((3.23, -3.32, -0.98, 1.51, 0.06, -4.78, -2.74, -4.05, -1.35, -2.34, 2.70), (-0.22, -0.74, -2.03, 2.23, -2.15, -1.07, -0.67, -2.58, -1.61, 0.64, 1.97), (0.23, 0.28, 1.76, -1.87, 1.65, 0.90, 0.27, 1.75, 1.46, -0.71, -1.07), (-1.28, 1.22, -1.24, 1.01, -1.07, 0.59, 1.30, 0.47, -0.79, 1.71, -1.06), (3.90, -2.51, -1.44, 2.06, 0.41, -6.17, -2.36, -3.55, -2.60, -2.78, 0.95), (1.99, -2.38, -0.30, 0.69, -0.03, -2.42, -2.27, -2.77, -0.50, -1.70, 2.68), (3.60, -3.36, -1.66, 2.24, -0.16, -6.08, -2.53, -4.54, -2.17, -2.37, 2.10), (-0.99, 1.25, -0.56, 0.33, -0.38, 0.77, 1.17, 1.02, -0.34, 1.23, -1.33), (2.55, -2.07, 1.08, -0.76, 1.59, -2.26, -2.02, -1.23, 0.41, -2.51, 1.31), (-1.92, 2.71, 0.87, -1.35, 0.79, 2.17, 3.10, 3.71, 0.92, 1.58, -4.27))
Give the smallest entry.
A: -6.17
The entry just right of 2.55: -2.07
Give the entry just right of -2.27.
A: -2.77
The entry just right of 3.23 -> -3.32
The entry just right of the largest entry: -2.51
Give the entry just right of 1.22.
A: -1.24

Read these off the array that follows. Counting starts at 0.
1) Give the entry at row 1, column 0.
2) Give the smallest entry.
3) Give the bottom-right entry.
4) Give the entry at row 0, column 2.
5) Give the entry directly below 0.08.
6) Give the entry at row 0, column 0.
7) Give the entry just right of -0.02.
8) Give the top-right entry.
array([[-0.08, -0.03, -0.01, -0.07],
       [ 0.02, -0.06, -0.05,  0.15],
       [ 0.08, -0.05, -0.07, -0.08],
       [ 0.03, -0.06, -0.05,  0.14],
       [ 0.00, -0.05, -0.07, -0.03],
       [-0.06, -0.03, -0.01, -0.04],
       [-0.02, -0.03, -0.01, -0.03],
       [-0.28, -0.05, -0.06, -0.10],
       [-0.05, -0.03, -0.01, -0.03],
       [ 0.01, -0.06, -0.05,  0.15],
       [-0.16, -0.03, -0.01, -0.10],
       [ 0.13, -0.03, -0.04, -0.11],
       [-0.09, -0.04, -0.04, -0.20],
       [-0.08, -0.03, -0.01, -0.07],
       [-0.03, -0.04, -0.01, -0.01],
       [ 0.07, -0.06, -0.05,  0.11]])
1) 0.02
2) -0.28
3) 0.11
4) -0.01
5) 0.03
6) -0.08
7) -0.03
8) -0.07

Questions about the array below.
1) Report the bottom-left entry.
2) Report the entry just right of the smallest entry.
3) Report the entry directly below 0.53.
4) Report the entry directly below 0.16.
5) Report the largest entry in the first row.
6) Report the last entry, reading row by row.
7) Report the top-right entry.
8) Report the 3rd entry on the diagonal from the top-right corner.
[[-5.65  0.80  3.21 -3.54 -0.66  1.36 -0.79 -2.52  0.45 -1.09]
 [ 0.30  0.53 -4.04  2.18  0.91 -0.35  1.01  1.61 -3.01 -0.21]
 [ 3.24 -2.60 -2.95 -0.24 -0.63  0.34 -0.31  4.34  3.28  0.45]
 [ 4.39  0.55 -1.90 -0.68  0.46  1.18  0.90  1.77  0.82  0.16]
 [-0.34  0.65  1.37  2.90  1.09  0.87  0.95 -2.51  3.01  1.15]
 [ 4.47  1.18 -3.86  2.74  0.69 -0.76 -1.59 -0.34  4.32  0.49]
 [-2.22  1.86  4.66 -0.62 -1.45 -1.16 -0.25 -2.59 -0.76  0.26]
 [-1.11 -2.44 -1.74  3.31 -1.05 -0.99 -0.48  1.82 -4.67 -0.42]
 [-6.32 -0.29  1.05 -1.20 -2.52  0.65  0.24 -0.52 -1.86  0.52]
 [ 3.41  1.93 -2.35 -1.27  1.92 -0.74  0.90 -0.51 -3.43  1.15]
 [ 3.30  0.79  1.04  7.22  2.38  1.33  0.27 -1.87 -0.19 -0.11]
 [-4.09  2.85  0.95  0.21  2.38  0.05  0.39 -2.14 -2.38  0.86]
 [ 6.81  0.90  0.00 -2.68 -1.32  1.45  0.13 -0.01 -1.30  0.25]
 [-1.41  0.60  3.36  2.44  1.39 -0.57  0.25 -2.28  0.66  0.01]
 [-4.10 -0.99  3.65  4.27  2.39 -0.19  0.47  0.98  0.60  0.39]]
1) -4.10
2) -0.29
3) -2.60
4) 1.15
5) 3.21
6) 0.39
7) -1.09
8) 4.34

Questions about the row below.
1) Which number is the entry just left of the centre entry?
2) Which number is the entry just left of the smallest entry?
3) Which number is the entry just right of the centre entry?
[5.12, 0.73, 0.81, 0.82, 0.72, 5.86, 2.18, 1.37, 7.26, 2.83, 1.56, 3.37, 2.96]
1) 5.86
2) 0.82
3) 1.37
